Each row below holds a small network's activations on one input, seen along a few directions.
In each table, some parts of the input vary, and every possible input appears once, in random order.
Descriptions start from the smaller parts, as in this example, which fits no table here: one of 3 separate values, together with either a single point or one of 11 places along a line or (one of 5 places around a ring, together with one of 6 places along a line).
Shared parts are said once, and a part with two or three values counts as separate values.

Other details of the inputs shift rows strongly along two fixed directions, in all tables alike. That doesn't count.

A family of inputs:
r1: [-0.01  1.30 -0.59  0.43  0.07 -1.23 -0.33  0.68  0.90 -0.93 -0.32 -0.02
  1.01]
r2: [-0.13  1.35 -0.83 -0.65 -0.05 -1.26 -0.77 -0.21 -0.38  0.51  0.71  0.84
  1.45]
r3: [-0.01  1.49 -1.89  0.65  0.54 -4.28 -3.70 -1.71  0.75 -1.30  2.70 -3.63
  1.24]
r4: [-0.61  1.65 -0.78  0.26  0.29 -1.92 -0.89  0.81  1.20 -1.24  0.16 -0.48
  1.27]
r5: [-1.84  1.10  0.49 -1.62  0.80  1.42  2.89  3.78  1.15 -0.51 -1.82  4.18
  1.93]
r6: [-2.45  1.56 -0.37  1.78  0.25 -1.73 -1.70  0.96 -0.53  0.30  0.75 -0.90
 -1.67]
r7: [-0.76  1.96  0.11 -1.39  0.52  1.56  2.04  2.94 -0.95  1.11 -1.58  4.78
  2.41]
r8: [ 0.38  1.49 -0.66  0.65 -0.27 -1.37 -0.22  0.58  0.79 -0.69 -0.36  0.14
  0.86]
r9: [ 2.47 -4.71  2.28 -0.93 -0.88  4.94  2.62 -1.99 -1.01  1.06 -1.37 -0.05
 -2.33]
r10: [-0.43 -5.31  3.12  0.71  0.60  6.52  1.05 -1.48 -2.26  1.47 -1.28 -1.79
 -5.15]
r11: [-1.40  0.21  0.19 -1.49  0.64 -0.03  0.52  1.25  0.89 -0.72 -0.05  1.21
  1.26]
r12: [-1.16  1.78  0.18 -1.59  0.85  1.71  1.92  3.04 -0.81  0.85 -1.54  4.59
  2.57]
r13: [-1.50  1.73  0.15 -2.10  0.73  1.65  1.70  2.61 -0.81  1.17 -1.24  4.94
  2.44]
r14: [-1.02  1.38  0.29 -1.16  0.26  1.15  3.13  3.59  0.93 -0.15 -1.97  4.53
  1.71]
r15: [ 1.37 -4.12  0.84  3.22 -0.84  0.28 -3.09 -5.14 -1.36  0.42  1.98 -7.36
 -5.95]
r16: [ 0.67  1.60 -0.93  0.14 -0.32 -1.48 -0.53  0.02 -0.50  0.43  0.44  0.50
  1.40]
r17: [ 0.37  1.00 -0.70  0.33 -0.51 -1.83  0.60  0.72  1.40 -0.85  0.01  0.33
  0.72]
r18: [-3.38  1.16 -0.13  1.15  0.97 -1.32 -1.91  1.33 -0.18 -0.19  0.89 -1.32
 -1.27]
r19: [-1.30  0.94 -0.58 -1.30  0.97 -0.73 -1.15  0.15  0.07 -0.15  0.88  0.43
  1.67]
r20: [ 0.45  1.20 -1.77  0.82 -0.72 -5.12 -2.72 -1.79  1.60 -1.49  2.48 -3.22
  0.56]
r21: [ 3.01 -4.36  2.35  0.12 -0.80  5.40  2.43 -1.93 -1.08  0.86 -2.18 -0.45
 -2.48]
r22: [-1.87  1.57  0.20 -2.30  1.03  1.79  1.60  2.71 -0.69  0.93 -1.19  4.76
  2.59]
r23: [ 1.78 -5.17  2.48 -1.27 -0.07  5.43  2.20 -2.03 -0.70  0.57 -1.22 -0.43
 -2.34]
r24: [ 1.77  2.15 -2.27  1.56 -0.88 -5.08 -3.13 -2.16  0.14 -0.33  2.44 -3.08
  0.83]
r25: [ 1.26  1.81 -0.79  1.03 -1.11 -1.77  0.20  0.46  0.42 -0.13 -0.53  0.44
  0.71]
r26: [ 1.87 -4.17  0.63  0.14 -0.07  0.59 -1.62 -4.27  0.61 -1.07  1.61 -5.07
 -2.32]
r27: [-0.76  1.92 -1.53  3.24 -1.01 -4.81 -3.46 -1.28 -0.35  0.07  2.25 -3.86
 -2.40]
r28: [ 0.45  1.54 -1.10 -0.20 -0.42 -1.97 -1.09 -0.68 -0.41  0.61  0.99  0.29
  1.23]
r29: [ 0.84  1.21 -0.79  0.52 -0.83 -2.01  0.78  0.67  1.22 -0.57 -0.06  0.50
  0.57]
r30: [ 1.94 -5.26  2.41 -0.74  0.24  5.52  2.63 -1.64 -0.02 -0.03 -1.57 -0.79
 -2.53]
Description of these inputs: one of 5 places along a line, together with either a single point or one of 5 places around a ring.
The inputs of r17 and r30 match in every part but the place on the line of 5. If r21 is changed in the same way as r17 into r30, which row does it become?
Answer: r1
Which other rows agree with r4 in the place on the line of 5? List them by row number.
Answer: r3, r5, r11, r18, r19

A family of inputs:
r31: [-0.90  0.48 -0.94  2.62 -0.34 -3.38 -3.07 -1.62  0.26 -0.52  2.24 -4.66
 -2.76]
r32: [ 1.98  0.65 -2.39  0.60 -0.13 -5.28 -3.11 -2.88  2.48 -2.38  2.64 -4.03
  1.54]
r33: [ 2.10 -3.00  1.52 -0.46 -0.72  3.96  2.02 -1.55 -1.52  1.61 -1.04  0.38
 -1.95]
r34: [ 0.94  0.94 -1.03  2.92 -0.99 -3.22 -3.20 -2.05 -0.25 -0.35  1.36 -4.21
 -1.84]
r35: [ 0.49 -0.05  0.19  1.46  0.01  0.55 -0.71 -0.64 -0.78  0.40 -0.15 -1.42
 -1.03]
r36: [-1.65 -2.38  2.19 -0.70  0.66  5.01  2.70  1.78 -1.56  1.58 -1.82  2.32
 -2.25]
r37: [ 2.69 -0.37 -0.16  1.04 -1.56 -0.67  0.82 -1.09  0.38 -0.29 -0.64 -0.58
 -0.46]
r38: [-5.05  4.56 -1.59 -0.64  1.28 -4.45 -1.69  3.65  1.52 -1.37  1.26  1.67
  2.77]
r39: [ 1.64 -0.72  0.56 -0.95 -0.29  1.77  2.58  0.83  0.35  0.00 -1.36  2.18
  1.27]
r40: [ 0.36  0.30 -0.71 -1.04  0.21 -1.17 -0.78 -0.86  0.32 -0.23  1.10 -0.08
  1.15]
r41: [-1.67  0.08  1.25  1.08 -0.51  1.83  1.53  1.92 -1.40  1.34 -1.52  1.90
 -2.40]
r42: [-0.04 -2.92  1.53 -1.39  1.11  3.87  0.08 -1.16 -0.48 -0.06 -0.64 -0.95
 -0.63]
r43: [-4.57  7.54 -2.13 -3.33  0.95 -3.86  1.41  6.90  1.41 -0.31 -0.68  8.47
  7.30]
r44: [ 0.41 -0.60  0.62 -1.34 -0.06  2.00  1.90  0.71 -0.92  1.10 -0.70  2.50
  0.58]
r45: [-2.39  0.07 -0.16  0.29  1.01 -0.69 -1.34  0.36  0.29 -0.30  0.89 -0.83
 -0.75]
r46: [ 2.09 -3.26  1.13 -1.99  0.17  2.90  1.56 -1.60  0.93 -0.82 -0.71 -0.22
  0.59]
r47: [-0.22  0.78 -0.60  0.97  0.48 -1.27 -1.71 -0.29 -0.20 -0.20  0.85 -1.71
  0.07]
r48: [-0.85 -0.46  0.93 -0.98  1.20  3.03  0.93  1.16 -0.78  0.45 -1.27  1.97
  0.48]
r49: [ 1.85  0.50 -1.19  2.01 -1.72 -3.85 -2.57 -2.81  0.03 -0.01  1.82 -3.43
 -1.14]
r50: [ 2.80 -2.14  0.99 -0.17 -0.75  2.91  2.64 -0.78 -0.07  0.36 -1.62  0.73
 -0.53]
Describe the family of inputs behind these rows.
Answer: one of 4 places along a line, together with one of 5 places along a line
The inputs of r49 and r44 match in every part but the place on the line of 5. If r34 is changed in the same way as r49 into r44, which row does it become?
Answer: r47
Which other rows does r46 become when the place on the line of 4 takes its other values? List them by row number.
Answer: r38, r42, r43
Which other rows does r45 become when the place on the line of 5 takes its other values? List them by row number.
Answer: r31, r36, r38, r41

A family of inputs:
r51: [ 3.70 -0.95 -1.16  1.28  0.37 -1.43 -2.87 -3.83  0.35 -1.30  1.66 -4.98
  0.33]
r52: [-1.91  8.05 -3.27  0.59 -1.95 -7.86  0.45  4.71  1.16  0.49  0.48  5.14
  3.64]
r53: [-0.71  1.77 -2.36 -0.26 -0.20 -6.55 -2.49 -0.75  2.50 -2.12  3.60 -2.53
  1.52]
r54: [ 0.57 -3.56  1.85  3.43 -0.85  2.24 -0.70 -2.47 -2.17  1.22 -0.09 -4.11
 -6.25]
r55: [ 4.92 -4.14  1.26  2.58 -1.85  2.47  1.00 -3.80  0.08 -0.16 -1.05 -4.18
 -3.85]
r56: [-3.37  3.45 -0.86  0.90  0.50 -2.53 -2.49  1.94 -0.25  0.03  0.70  0.14
  0.83]
r57: [-3.14  3.88  0.42 -2.96  1.27  1.46  5.32  7.82  1.85 -0.65 -3.59  9.07
  5.17]
r58: [ 2.04 -5.99  3.66 -2.51  0.55  9.47  4.99 -0.44 -0.74  0.84 -3.92  2.90
 -1.38]
r59: [-0.96 -1.01  1.78 -3.69  0.16  4.95  4.58  2.77 -0.76  1.71 -2.33  7.04
  1.34]
r60: [-2.44  0.91 -1.11  1.42  0.69 -3.35 -3.79 -1.18  0.45 -0.81  2.32 -3.68
 -1.63]
r61: [-1.08 -2.05  2.51 -0.74  1.43  7.29  2.53  1.60 -3.19  2.53 -2.61  3.22
 -1.52]
r62: [ 1.45  1.01 -0.78 -0.13 -0.12 -1.60 -1.09 -0.62  0.98 -1.42 -0.13 -1.06
  2.00]
r63: [-0.59  3.33 -1.84 -1.27 -0.65 -4.00 -1.27  0.75  0.44 -0.24  1.16  1.59
  3.29]
r64: [-2.29 -0.31 -0.76  1.65  0.80 -3.25 -3.38 -1.37  1.03 -1.33  2.61 -5.15
 -2.14]
r65: [ 3.81 -4.38  0.66 -0.28 -0.13  2.69 -0.79 -5.12 -1.73  1.18  1.18 -3.39
 -1.35]
Describe the family of inputs behind these rows.
Answer: one of 3 separate values, together with either a single point or one of 4 places along a line
The inputs of r62 and r63 match in every part but the choice among 3 separate values. If r51 is changed in the same way as r62 into r63, which row does it become?
Answer: r65
Which other rows agree with r56 in the choice among 3 separate values? List them by row number.
Answer: r54, r60, r61, r64

A family of inputs:
r66: [ 3.57 -1.36 -0.59  0.72 -0.31 -0.85 -1.33 -3.22  1.22 -1.50  0.58 -3.82
  0.27]
r67: [-2.01  4.80 -0.96  0.83 -0.81 -2.45  0.31  3.63 -0.30  0.65 -1.24  3.84
  1.67]
r68: [ 1.27 -1.59 -0.19  0.84  0.05 -0.62 -3.35 -3.90 -0.46 -0.43  1.62 -4.56
 -1.12]
r69: [ 3.80 -5.56  2.50 -1.30  0.13  6.70  3.92 -1.56 -0.63  0.50 -2.08  0.35
 -1.33]
r70: [ 1.39 -1.95  0.02  1.66 -1.74 -1.74 -2.15 -3.76 -0.55  0.38  1.84 -4.50
 -3.31]
r71: [-0.20  3.08 -1.29 -2.06 -0.96 -2.96  1.15  1.96  1.47 -0.43 -0.09  3.72
  3.96]
r72: [-2.22 -0.74  2.24 -3.45  1.50  7.04  5.51  4.54 -2.09  2.64 -3.21  8.31
  1.22]
r73: [-0.96  1.89 -1.24  1.31 -0.44 -3.17 -0.70  0.64  0.06  0.39  1.39 -0.11
 -0.73]
r74: [-0.25  2.50 -1.09  2.52 -0.40 -2.59 -1.68  0.45 -0.08 -0.12  0.19 -1.35
 -0.50]
r75: [-1.09  1.28 -0.95 -0.66 -0.10 -2.56 -1.96 -0.61 -0.06  0.04  1.68 -0.59
  1.04]
r76: [ 1.25  1.02 -1.73 -0.79 -0.19 -3.39 -0.12 -0.52  1.85 -1.08  1.65 -0.06
  2.07]
r77: [-0.14  4.35 -1.33 -1.47 -0.47 -2.38  1.24  3.08  1.41 -0.74 -1.39  4.68
  4.84]
r78: [ 1.16 -6.22  3.52 -2.06  0.36  7.64  3.75 -1.00 -0.02  0.00 -2.66  0.59
 -2.30]
r79: [-0.68  2.01 -1.08  0.66  0.98 -1.62 -2.26  0.09 -0.06 -0.47  0.68 -1.09
  1.29]
r80: [ 1.35 -4.21  2.73  0.76 -0.08  6.50  3.30 -0.09 -2.29  1.94 -2.28  0.57
 -3.86]
r81: [-1.67 -2.20  0.34  0.67  1.16 -0.48 -3.46 -2.59  0.30 -1.15  2.11 -5.14
 -2.38]
r82: [ 0.98 -1.78 -0.42  1.15  0.91 -0.73 -2.67 -2.90 -0.37 -0.56  2.18 -4.82
 -1.42]
r83: [-5.54  4.69 -0.49  0.67  0.39 -2.34  0.51  5.76  0.59 -0.05 -0.97  3.96
  0.59]
Describe the family of inputs behind these rows.
Answer: one of 3 separate values, together with either a single point or one of 5 places around a ring
The inputs of r76 and r72 match in every part but the choice among 3 separate values. If r66 is changed in the same way as r76 into r72, which row does it become?
Answer: r79
Which other rows agree with r80 in the choice among 3 separate values? List them by row number.
Answer: r67, r70, r73, r74, r83
